A small network was shown many inputs. Here are its activations along a few directions, one row for each input.
Each table varies a few parts of the input and shows all the possible inputs, shuffled.
A made-up example of a description, with smaller parts first: one of 2 separate values, together with either a single point or one of 9 places along a line or (one of 4 places along a line, together with one of 8 places around a ring).
Shared parts are said once, and a part with two or three values counts as separate values.

Other details of the inputs vary at random and push rows far along two fixed directions, the same in every table; ignore that.

Rows:
R1: [ -1  25 -19 -23   6  17 -17  -3  21  -9  14  -1]
R2: [ -6  16 -21 -12  -1  14 -18 -20  20 -13  15 -13]
R3: [ 13 -26   7   5  -5 -34 -22 -15  21  29  12  10]
R4: [-16   6 -21  -1   9   6  -9 -24   0   7  -2   3]
R5: [  3  -8  -5   6   9  15   8 -16  -3 -15 -26  -9]
R6: [ -9  -3  -7  -4  13  17  -4   9 -10   5 -26   8]
R7: [ 15  -1  69  30 -60 -78  50  27 -29  32  75  -9]
R8: [ 30  -6   7 -18  11 -44 -25   5  20   9  19   5]
R9: [-13 -10  -8  -1   7  21  -2   8  -2   4 -23  17]
R10: [-18 -17 -10  10   1  20  -3  -9  -4  -1 -23   5]
R11: [ 26 -29  16   3   0 -38 -19   2   5  -1  -2 -15]
R12: [ 32 -36  27  13  -1 -26  -8  -7   7  22 -19  -8]
R13: [-18  29  37  16 -37 -17  53  29 -41  25  47   9]
R14: [ 32 -33  29   4   2 -20  -8   9  16  27 -16  14]
R15: [-10 -10 -13   4   7   9  -1  -7  -7 -14 -21  -8]
R16: [-18  37  32  18 -53  -6  45  13 -23  -5  59 -18]
R17: [ -6   3 -23  -4   7   1 -10 -13  -5 -20  -4  -7]
R18: [-12 -13  -9   7   5  14  -4  -8 -11   1 -24  -4]
R19: [ 27 -26  18  -5   4 -34 -14  19   7  15 -10   3]
R20: [  3  -1   0  -2  15  23   6   0  -6   3 -31   7]
R21: [ -5 -16  -3  12   2  26   6 -18   0  -2 -28   3]
R22: [ 18 -33   7  18  11 -38 -25   8  28  19  20  -8]
R23: [-39  39  -3  10 -25  47  35   2 -23 -34  15 -22]
R24: [-15  -4 -21   3   4   8  -8 -15  -9   6 -14   2]
R25: [ 32 -16  22 -10  -6 -20 -26  20  23   8   2  -9]
R26: [-12   8 -25  -5  10   1  -7 -22   4  -7   2  -1]
R27: [-11   8 -31 -14  18  16  -9  -1  -3  -8 -19  12]
R28: [-15   8 -19 -10  10  14  -8  -7   9  11  -1  24]
R29: [ 19 -22   7   8  18 -32 -22  26  28  20  17   4]
R30: [ -1   4  -9 -11  16   9  -5  11  -6 -20 -16  -1]
R31: [-18 -10 -20   7  -1  13  -7 -16  -2   6 -11  11]
R32: [ -1  44  51  12 -42  13  59  27 -20 -11  39 -13]
R33: [ 20 -10   8  -9   7 -34 -22   2  14  34   9  14]
R34: [ -7  11 -23 -10  12  -2 -11 -21   5 -19   8  -7]
R35: [-39  51 -16  -7  -4  27  39   3 -25 -15  25  10]
R36: [ 11   1   0  -1  -3  28  -3 -15  13 -21 -14 -22]
R37: [-22  44   3   0  -2  42  51   9 -32 -37   2  -3]
R38: [ -1  16 -18 -17   1  18 -16   6  12 -10   0  -1]
R39: [ -3  11 -21 -16  15   3  -9   5  -4 -15  -5   6]
R40: [ 41 -29  26   4   2 -33 -10  -6  11  -2  -8 -16]
R41: [-14  -2 -19  -5   6  15  -7   2   0  10 -12  24]
R42: [  7   2  -3  -6  15  18   9   2  -2 -11 -28   3]
Each input here is: one of 2 separate values, together with either a single point or (one of 4 places along a line, together with one of 5 places along a line).
A walk changes only the place on the line of 5. It starts at R41 and steps to R13. List the rest of the walk in order. -> R27, R39, R38

Rows:
R43: [ 39 -30 -10 -19  24   0 -44  -1  37  -1 -41   0]
R44: [-44  41 -14  10 -11  50  46 -11 -37 -34  10 -12]
R45: [  8  -8  40  19 -31 -50  26  19 -19  29  37   1]
R46: [ 18  -9 -43 -35  34 -29 -71 -12  47  11   5  11]
R47: [-43  28 -42   2   8  65  12 -27 -14 -41 -24  -8]
R48: [-44  31 -39   2   6  70  16 -30  -7 -35 -20 -12]
R49: [-41  42 -14   9  -7  46  51   0 -39 -36   6 -11]
R50: [ 20  -1  51  11 -33 -39  31  35  -8  32  37  12]
R51: [ 24  -2  55  14 -29 -42  28  27 -14   9  33  -7]
R52: [ 39 -27  -7 -21  29  -6 -46  -6  29   0 -44  -3]
R53: [ 21 -37 -23  -9  34 -17 -43 -11  19  13 -36   9]
R54: [ 24   3  60  11 -34 -26  25  35  -2  17  36  -9]
R55: [  5  -6  42  24 -37 -39  23   8  -5  35  43   0]
R56: [ 24 -28 -13 -16  29   3 -49   3  33  20 -38  14]
R57: [ 24 -32 -17 -11  35 -12 -46  -4  22  11 -40  16]
R58: [-58  41 -20  16 -14  49  43 -10 -36 -17   9   6]
R59: [-60  40 -17  16 -15  54  48 -10 -34 -16  18   5]
R60: [ 10 -24 -29 -10  25   7 -38 -18  18 -15 -42 -10]
R61: [ 25 -30 -14 -20  30  -8 -46  -2  25  15 -41  14]
R62: [ 29  -6 -36 -35  29 -25 -70 -14  51  -8   5  -4]
R63: [  9  -9  47  13 -22 -51  29  26 -16  26  35   5]
R64: [-59  36 -51  -2   7  88  20 -31 -17 -50 -22  -7]
R65: [  6  -9  41  19 -32 -44  24  12 -18  28  41   2]
R66: [ 20  -4  54  13 -26 -47  31  22 -14   9  33 -12]
Changing only one part turns R44 into R65. The same change can be made to R54. Which row results? -> R56
What is each input in this table made of? -> one of 2 separate values, together with either a single point or one of 11 places along a line
Change only the choice among 2 separate values in R64. List by row number the other rows that result. -> R59

Rows:
R67: [ 12 -35 -32 -14  28 -12 -64  -7  21  15 -36   5]
R68: [-29  27 -29  -9   1  52  24  -3 -25 -46 -27  -5]
R69: [ 42 -32  -5 -12  20  16 -52 -20  52   5 -45 -10]
R70: [-26  45  16   4 -20  47  56  11 -21   1  12  18]
R71: [ 36 -11  73  14 -52 -37  26  36   8  24  41  -2]
R72: [ 19 -28  50  32 -25 -47  21  -3  -8  21  27 -17]
R73: [-39  43  -8  20 -16  20  43 -11 -17 -19  46 -14]
R74: [-34  40 -29 -20   2  50  12   0  -9 -44   0  -1]
R75: [ 20 -17  50  14 -33 -38  16  11   6  56  31  21]
R76: [-51  31 -46   6  20  42  11   1 -10 -19   8   5]
R77: [ 36 -19 -25 -15  40 -10 -50 -21  45 -12 -19 -16]
R78: [-28  43 -29 -19  12  44  17  -8 -26 -23 -17  13]
R79: [  7 -29 -31 -18  30 -12 -64  -5  33  16 -22   6]
R80: [ 29 -23 -30 -20  35  -9 -50  -5  43 -20 -21   0]
R81: [ 14 -44 -34  -9  32 -10 -56  -8  18  14 -51   2]
R82: [ 32 -42 -14 -13  50  -6 -37 -15  22   3 -62  15]
R83: [-41  35 -33  -5   0  43   7 -27  -6 -24   7 -11]
R84: [ 12 -33  44  27 -26 -46  19  12 -11  13  23  -2]
R85: [-32  29 -18  -1   7  74  15  14  -4 -14 -23   6]
R86: [ 36  -1  50   4 -31 -46   8   9  -5  12  34 -23]
R87: [-36  38 -31 -12  12  52   9  10 -25 -28 -18  -2]
R88: [-27  45 -25 -15   7  50  11 -16  -6 -37   1 -16]
R89: [ 37 -30 -20 -17  28  -2 -45 -25  25 -11 -52 -19]
R90: [ 22  -9  41  14 -37 -53   2  -3  -4  25  40 -18]
R91: [-38  52   1  -3 -11  31  37  27 -28 -17  30  -3]
R92: [ 17 -25 -37 -14  42 -22 -49 -23  36  16 -17  21]
R93: [ 33 -19  58  23 -18 -40  26   8  -6   7  19 -22]
R94: [ 18  -7  37   4 -28 -59   8   6 -13  41  35  13]
R95: [-46  38 -37 -14   9  39  13 -18 -16  -9   4  20]
R96: [-26  43   4   0 -13  25  59   7 -46 -14   4   7]
R97: [-52  19   1  30  -7  30  51  13 -45  -9   9   1]
R98: [ 25 -17  54  24 -43 -31  11   1  15  38  36 -12]
R99: [-43  28  -6  13 -31  25  49   1 -42 -23  15  -3]
R100: [ 30 -14 -22 -36  37 -13 -52 -12  34   8 -29  16]
R101: [ 20 -38 -31 -16  31 -16 -45 -26  16  19 -50  17]
R102: [ 29 -14  44   9 -19 -48  13  37 -13  22  14 -10]
R103: [ 33  -3  61   5 -47 -60  18  32 -13  11  47  -9]
R104: [ 24 -39 -27  -7  22 -10 -51 -36  25   3 -45 -14]
R105: [-48  30   4  21 -25  47  41  18 -23   9  19   8]
R106: [ 17 -50 -23  -5  43 -11 -41 -27  18  16 -52  21]
R107: [ 11 -25 -14 -16   5 -22 -45  -9  28   3  -2   4]
R108: [ 27 -23 -31 -17  49 -10 -56   8  40  -1 -24   1]
R109: [-28  46 -37 -12  27  42  23  -6  -9 -27   1  15]
R110: [ 25 -25  53  22  -8 -43  20  37 -11  19  12  -6]
R111: [ 19 -19  63  24 -57 -41  22  24   5  37  48   3]
R112: [-46  33 -31   8  -4  31  27  -4 -13 -31  26   3]
R113: [-33  16 -21   4  13  57  29  -4 -22 -50 -30  -1]
R114: [ 17 -11  51  14 -52 -64  15  20 -14  23  54  -4]
Changing only one part turns R72 into R97. The same change can be made to R69. Which row results? -> R85
Changing only one part turns R95 into R107. The same change can be made to R75. Which row results? -> R111
What is each input in this table made of? -> one of 2 separate values, together with one of 4 places along a line, together with either a single point or one of 5 places along a line
Change only the choice among 2 separate values in R81. List by row number the other rows that result. -> R102
A walk changes only the place on the line of 5. It starts at R77 and steps to R88. List the rest of the walk in order. -> R86, R89, R93
Change only the choice among 2 separate values in R112. List by row number the other rows that result. -> R80

Rows:
R115: [-29  -6 -49  -2  26  36 -12 -33  -6 -20 -40   6]
R116: [ 47 -48 -12 -13  33 -33 -63 -11  36  -1 -40 -13]
R117: [-12  30  26   9 -21  21  47  24 -22 -15  21  -4]
R118: [-21  26  18   7 -14   9  49  22 -38   2  13  12]
R119: [-26  -2 -39  -5  19  54 -14 -16   2  -7 -47  13]
R120: [-23  43 -65 -34  25  31 -35 -20  27 -31  14  -2]
R121: [-29  17  16  25 -26  20  45   0 -26   9  17   3]
R122: [ 32 -37  40  15 -11 -69  -3  17  -4  34  18  -1]
R123: [ 43 -30  54   8 -29 -47  -6  16  16  27  18 -11]
R124: [ 26 -23 -39 -33  35 -43 -85 -15  56  25   6  16]
R125: [-17   2 -43  -7  22  38 -14 -33   2 -37 -34 -11]
R126: [-24  21  20  13 -17  17  49  24 -29   4  14  12]
R127: [ 52 -20  52  -2 -13 -57   0  26   6  20  15  -6]
R128: [-18  25  22  19 -30  23  44  -1 -19  -9  23 -15]
What is each input in this table made of? -> one of 2 separate values, together with either a single point or one of 6 places around a ring
Changing only the choice among 2 separate values turns R126 into R117. The same change can be made to R115. Which row results? -> R125
